These are the activations of a small network on made-up records, seen along a few directions, one row for each record.
Each row is followed by the record's values for the fields H, V, Z, P, M, L, U.
A field that a record lacks is left out.
The largest differences between rows may come from other fields.
In the rows, zero is written as 500.
Random noise pushes rows far along 8 fixed directions. That doesn't count. These rows show it; they differ only by the noise:
[480 469 472 350 419 541 446 333 377 579 577 333 557 381 664 590 612 292
 374 530 388 537 729 290 507 320 594 456]
[428 236 660 547 568 586 538 653 522 506 508 490 658 665 271 657 714 345
 554 269 531 544 487 292 594 492 678 456]
[474 470 552 355 456 447 512 529 419 482 552 337 431 433 599 635 500 271
 405 411 447 593 628 342 556 354 511 462]
[496 385 342 801 259 354 503 197 454 682 494 562 381 379 291 354 398 384
 378 608 513 279 495 513 509 660 496 421]
[548 490 564 346 489 628 613 417 491 381 483 507 702 700 684 671 808 318
 409 501 405 440 737 408 510 429 729 276]
[504 615 338 282 494 513 670 265 483 380 641 362 504 767 800 530 712 616
 347 641 451 302 729 553 450 500 730 352]
[614 502 610 354 543 798 455 664 510 410 541 558 777 516 749 621 795 579
 709 477 391 602 563 344 441 457 629 333]
[610 609 544 397 408 844 594 415 465 441 585 575 770 544 543 381 630 670
 583 579 502 439 483 417 487 434 616 494]
[358 503 612 474 559 532 773 329 574 469 580 386 499 794 231 525 455 583
 422 400 692 365 411 549 496 569 559 611]
[541 600 689 357 485 714 671 624 504 359 565 494 602 582 429 487 455 580
 583 390 592 557 376 437 548 417 486 571]

[552 564 619 535 491 459 369 507 548 515 330 524 540 353 736 737 511 308
 522 499 395 584 641 507 351 564 414 252] -> H=h2, V=v1, Z=z1, P=p2, M=m1
[596 623 407 563 494 662 336 621 533 474 521 595 619 427 720 414 575 807
 755 644 460 542 425 496 368 605 524 389] -> H=h1, V=v1, L=l1, U=u2
[642 923 618 419 583 599 609 443 702 361 528 539 592 578 592 479 488 862
 697 595 525 543 408 781 341 576 468 481] -> H=h2, V=v1, Z=z3, P=p2, M=m2
[656 627 494 233 475 662 627 220 452 480 662 508 709 489 584 423 672 547
 466 652 361 478 674 487 502 289 672 508] -> H=h1, V=v2, Z=z3, P=p2, M=m2
[579 656 454 324 633 518 602 367 602 427 560 581 505 550 680 529 562 707
 622 597 473 469 569 737 405 507 494 481] -> H=h1, V=v1, Z=z3, P=p2, M=m2
[541 726 684 477 470 380 635 418 587 452 417 375 485 550 294 609 358 253
 371 386 511 631 571 565 594 337 493 536] -> H=h1, V=v1, Z=z3, P=p1, M=m2
[569 536 538 522 486 499 373 590 490 557 402 556 477 349 469 464 393 335
 551 468 511 609 511 486 550 358 377 562] -> H=h2, V=v1, Z=z1, P=p1, M=m2
[660 410 181 411 324 581 258 421 246 636 689 533 571 184 745 290 687 457
 438 690 249 497 751 258 613 253 695 498] -> H=h2, V=v1, Z=z3, P=p2, M=m2
[557 594 328 625 492 196 614 560 611 391 598 450 272 710 369 394 454 682
 481 509 553 378 461 765 602 653 611 434] -> H=h2, V=v1, Z=z3, P=p2, M=m2
[428 437 300 388 402 466 203 542 256 633 642 247 441 230 621 465 497 406
 394 506 392 652 652 159 596 282 560 606] -> H=h2, V=v1, L=l1, U=u2
[498 465 468 761 416 324 575 625 575 402 437 593 414 672 299 541 483 470
 416 463 524 436 420 600 578 762 598 292] -> H=h2, V=v1, L=l1, U=u2
[603 568 450 305 483 609 643 394 498 319 562 565 706 689 630 423 750 541
 434 587 443 351 663 509 565 371 754 410] -> H=h1, V=v2, Z=z3, P=p2, M=m1
[335 384 394 557 533 302 445 422 484 650 570 240 343 601 199 477 415 396
 304 394 591 489 553 427 654 379 619 748] -> H=h2, V=v1, Z=z3, P=p1, M=m2
[446 559 595 510 466 530 535 391 539 472 427 467 585 583 427 570 494 399
 387 489 553 470 531 458 486 529 469 523] -> H=h2, V=v2, L=l1, U=u1
[401 552 595 304 633 550 730 610 510 357 616 365 499 790 330 448 478 668
 447 362 608 472 438 505 610 339 609 725] -> H=h2, V=v1, Z=z3, P=p2, M=m1
[604 530 569 654 430 675 392 547 536 582 482 699 605 288 548 410 428 740
 791 584 504 571 298 549 309 681 301 436] -> H=h2, V=v1, L=l2, U=u1
[691 661 459 599 436 299 495 861 601 295 338 637 244 543 578 491 306 429
 540 451 495 526 428 701 596 569 382 350] -> H=h1, V=v1, Z=z1, P=p1, M=m2
[494 362 403 371 581 645 415 584 391 553 704 443 622 469 542 420 683 688
 627 494 472 537 486 346 477 454 581 596] -> H=h2, V=v2, L=l1, U=u1
[635 721 620 524 299 671 447 559 397 506 361 587 609 237 477 393 304 360
 495 561 503 619 409 422 541 340 304 566] -> H=h2, V=v1, L=l1, U=u1
[491 575 283 539 393 664 349  75 447 721 530 501 658 341 733 379 636 607
 385 804 371 345 689 476 357 524 628 475] -> H=h2, V=v1, Z=z3, P=p2, M=m1
[179 306 402 626 533 301 445 244 476 761 597 178 362 558 325 602 464 454
 246 501 555 438 533 393 450 621 578 619] -> H=h2, V=v1, L=l1, U=u1
[353 385 659 652 622 352 492 528 591 541 384 479 355 482 327 653 327 416
 498 321 616 553 404 525 470 643 318 549] -> H=h2, V=v2, Z=z3, P=p2, M=m1
[614 674 567 298 396 609 614 464 374 376 462 560 549 392 634 376 427 392
 414 593 451 476 575 507 554 241 428 552] -> H=h2, V=v2, Z=z3, P=p2, M=m1
[694 548 476 405 450 561 479 459 505 319 338 755 599 561 860 558 772 300
 483 629 329 397 741 603 472 489 602 178] -> H=h2, V=v2, Z=z3, P=p2, M=m2
[341 248 436 602 635 190 402 602 548 592 572 326 365 595 416 773 629 404
 505 355 433 538 563 437 471 759 633 333] -> H=h1, V=v1, L=l1, U=u2
[421 381 538 596 700 336 497 792 632 407 421 468 424 735 494 720 628 484
 547 307 532 552 506 489 557 588 644 422] -> H=h1, V=v1, Z=z3, P=p2, M=m2
[715 629 708 311 502 651 615 385 533 416 434 741 740 457 619 579 675 355
 587 569 374 555 643 599 454 367 519 338] -> H=h2, V=v1, Z=z3, P=p2, M=m2
[478 584 573 413 542 727 540 189 506 606 529 532 740 496 503 408 565 658
 539 632 518 422 537 538 405 386 506 636] -> H=h2, V=v1, Z=z3, P=p2, M=m2
[503 321 234 634 504 494 366 468 504 645 612 532 498 448 490 371 663 816
 646 613 441 416 463 427 447 650 586 471] -> H=h1, V=v2, L=l2, U=u1
[527 483 480 603 506 430 596 449 591 437 353 620 534 737 369 547 585 290
 402 503 544 380 599 616 611 470 610 399] -> H=h1, V=v1, Z=z2, P=p1, M=m1
[498 540 617 494 435 622 672 249 503 439 436 665 645 555 498 481 498 403
 424 595 511 352 463 581 391 632 434 408] -> H=h1, V=v2, L=l1, U=u1
[572 616 307 455 508 304 610 480 619 388 604 496 316 656 669 444 497 717
 476 601 461 376 509 721 447 649 609 373] -> H=h1, V=v1, Z=z3, P=p2, M=m2
[442 526 456 348 683 588 557 237 573 574 651 389 563 619 582 570 671 750
 541 567 500 456 585 556 358 519 631 597] -> H=h1, V=v2, Z=z3, P=p1, M=m2

Here are new rows. What are their fields?
[558 558 459 716 231 505 561 486 470 530 528 594 480 419 251 296 282 546
 486 547 560 419 300 519 588 583 440 541] -> H=h1, V=v1, L=l1, U=u1
[352 308 612 405 623 570 504 501 455 552 569 386 621 593 436 647 577 381
 484 353 509 592 512 353 481 458 548 552] -> H=h1, V=v1, L=l1, U=u1
[567 557 409 633 386 521 476 851 516 381 571 542 428 558 492 375 400 777
 590 518 544 496 249 525 553 688 522 427] -> H=h2, V=v1, L=l1, U=u1
[337 315 522 479 759 486 456 691 536 533 535 376 483 606 367 562 576 631
 588 294 638 561 435 406 533 433 535 722] -> H=h2, V=v2, Z=z3, P=p2, M=m1
[541 602 564 348 475 536 672 353 463 380 384 540 594 646 595 580 579 372
 349 570 499 445 646 558 462 421 525 419] -> H=h2, V=v2, L=l2, U=u1
[578 593 529 456 546 644 798 195 594 509 659 639 680 712 196 292 595 819
 604 609 591 316 392 709 482 539 664 614] -> H=h1, V=v1, Z=z3, P=p2, M=m2
[291 159 454 623 581 566 414 388 457 691 509 464 679 613 358 588 796 455
 454 470 478 450 553 347 474 606 698 467] -> H=h2, V=v1, L=l1, U=u1
[463 386 545 780 561 515 354 408 610 733 340 581 596 453 179 508 492 426
 612 470 573 509 417 516 462 547 489 600] -> H=h1, V=v1, Z=z1, P=p1, M=m2
[547 552 466 435 342 400 601 478 393 404 464 474 491 505 527 498 467 175
 229 530 384 506 661 416 647 358 576 392] -> H=h1, V=v1, L=l1, U=u1
[531 631 536 291 525 666 496 805 414 401 606 368 561 454 403 353 396 646
 537 349 589 705 399 274 751  72 564 884] -> H=h1, V=v1, Z=z3, P=p2, M=m2
[468 764 515 429 547 431 701 323 587 398 529 373 353 596 551 486 321 681
 417 549 562 419 466 728 426 584 379 543] -> H=h1, V=v2, Z=z3, P=p2, M=m1
[622 538 643 587 465 563 362 623 531 474 262 754 570 272 675 585 490 338
 634 471 438 637 530 506 466 463 322 372] -> H=h2, V=v1, Z=z3, P=p2, M=m2
[682 289 431 734 409 306 306 590 540 472 246 779 482 412 612 619 725  56
 495 538 288 465 699 528 575 570 598 128] -> H=h1, V=v2, Z=z3, P=p2, M=m2
[428 592 336 518 404 171 601 288 449 482 533 350 213 564 495 493 288 409
 186 582 539 335 585 639 508 591 428 475] -> H=h2, V=v1, L=l1, U=u1
[629 419 377 717 309 647 478 445 458 488 402 754 743 532 342 339 736 456
 473 606 436 343 497 468 590 580 708 311] -> H=h2, V=v2, L=l1, U=u2
[747 767 395 415 276 509 495 748 402 357 600 402 530 433 402 270 412 501
 432 484 441 642 504 400 851 116 688 623] -> H=h1, V=v1, Z=z3, P=p1, M=m2
